Here are a small network's activations along a few directions, averaged over the inputs that share one value of a field.
Values that are neighbours, or in one group, have similar rows; names and order tell nothing.
In the rows, 500 means zero.
Random noise pushes rows far along 5 fixed directions. That doesn't count. These rows show it; they differ only by the noise:
[525, 516, 632, 352, 452, 598, 550, 544, 602, 692, 520, 540, 513, 528, 457,
 568, 408, 522, 446, 536]
[458, 616, 421, 794, 591, 522, 414, 433, 352, 742, 652, 531, 705, 457, 424,
 332, 516, 425, 496, 631]
[505, 496, 365, 440, 505, 394, 498, 484, 628, 518, 509, 608, 507, 539, 475,
 506, 490, 438, 476, 529]
[450, 472, 547, 406, 436, 556, 576, 685, 445, 760, 485, 537, 485, 518, 455,
 648, 684, 521, 372, 505]
[475, 525, 431, 515, 525, 458, 478, 495, 514, 571, 522, 604, 510, 507, 494,
 445, 553, 515, 458, 485]
[456, 428, 493, 206, 369, 547, 558, 709, 629, 507, 306, 589, 342, 435, 575,
 618, 706, 676, 359, 369]
[478, 584, 597, 658, 654, 448, 466, 359, 344, 662, 694, 666, 507, 635, 469,
 335, 482, 539, 490, 412]


GAZ, 16 values:
ret: [547, 400, 173, 527, 584, 246, 431, 295, 768,  61, 409, 506, 414, 475, 428,
 426, 407, 430, 639, 582]
kuva: [350, 505, 830, 525, 591, 649, 618, 548, 111, 450, 501, 488, 383, 547, 622,
 450, 706, 801, 390, 296]
lodar: [479, 462, 562, 381, 437, 472, 468, 546, 463, 490, 393, 580, 256, 507, 548,
 396, 750, 682, 490, 285]
lod: [475, 558, 456, 526, 510, 495, 450, 422, 532, 243, 508, 405, 582, 434, 681,
 393, 388, 508, 650, 478]
bet: [528, 418, 612, 506, 421, 654, 521, 646, 385, 569, 494, 312, 661, 527, 454,
 668, 474, 337, 565, 593]
fibiv: [392, 524, 493, 774, 639, 614, 488, 507, 214, 541, 563, 435, 596, 485, 437,
 404, 658, 612, 433, 431]
tepa: [489, 476, 438, 445, 500, 635, 554, 603, 526, 239, 327, 455, 467, 428, 528,
 493, 557, 537, 460, 432]
mim: [521, 573, 587, 524, 513, 483, 488, 451, 435, 536, 586, 601, 521, 505, 507,
 487, 465, 490, 443, 429]
zufi: [417, 342, 210, 573, 564, 401, 548, 644, 337, 374, 414, 505, 358, 500, 469,
 563, 924, 539, 404, 473]
fet: [600, 460, 585, 378, 507, 146, 663, 400, 527, 453, 600, 556, 453, 818, 529,
 662, 405, 284, 495, 501]
kopeg: [568, 460, 706, 279, 470, 331, 631, 551, 496, 454, 588, 596, 418, 726, 465,
 773, 476, 303, 580, 405]
zofu: [562, 455, 579, 503, 636, 398, 517, 281, 523, 491, 670, 489, 330, 683, 382,
 462, 194, 446, 680, 427]
gef: [534, 536, 646, 315, 399, 574, 506, 476, 604, 546, 467, 490, 530, 537, 616,
 603, 337, 477, 508, 512]
pubob: [547, 421, 498, 379, 450, 489, 518, 585, 528, 590, 445, 394, 361, 504, 446,
 629, 527, 503, 542, 539]
gam: [496, 437, 239, 613, 484, 236, 440, 497, 568, 552, 596, 521, 477, 569, 451,
 642, 557, 304, 491, 629]
fabu: [520, 460, 427, 562, 470, 353, 515, 538, 511, 474, 443, 584, 398, 535, 530,
 608, 616, 510, 399, 382]
GAZ is arranged as a ring.
Q: Name the neighbours of ret, in listed order.
A: zufi, zofu
Q: Name the neighbours of fet, in listed order.
A: kopeg, gef
Q: Name the neighbours of lodar, in listed order.
A: pubob, gam
Q: Name the neighbours of tepa, in listed order.
A: kuva, fibiv
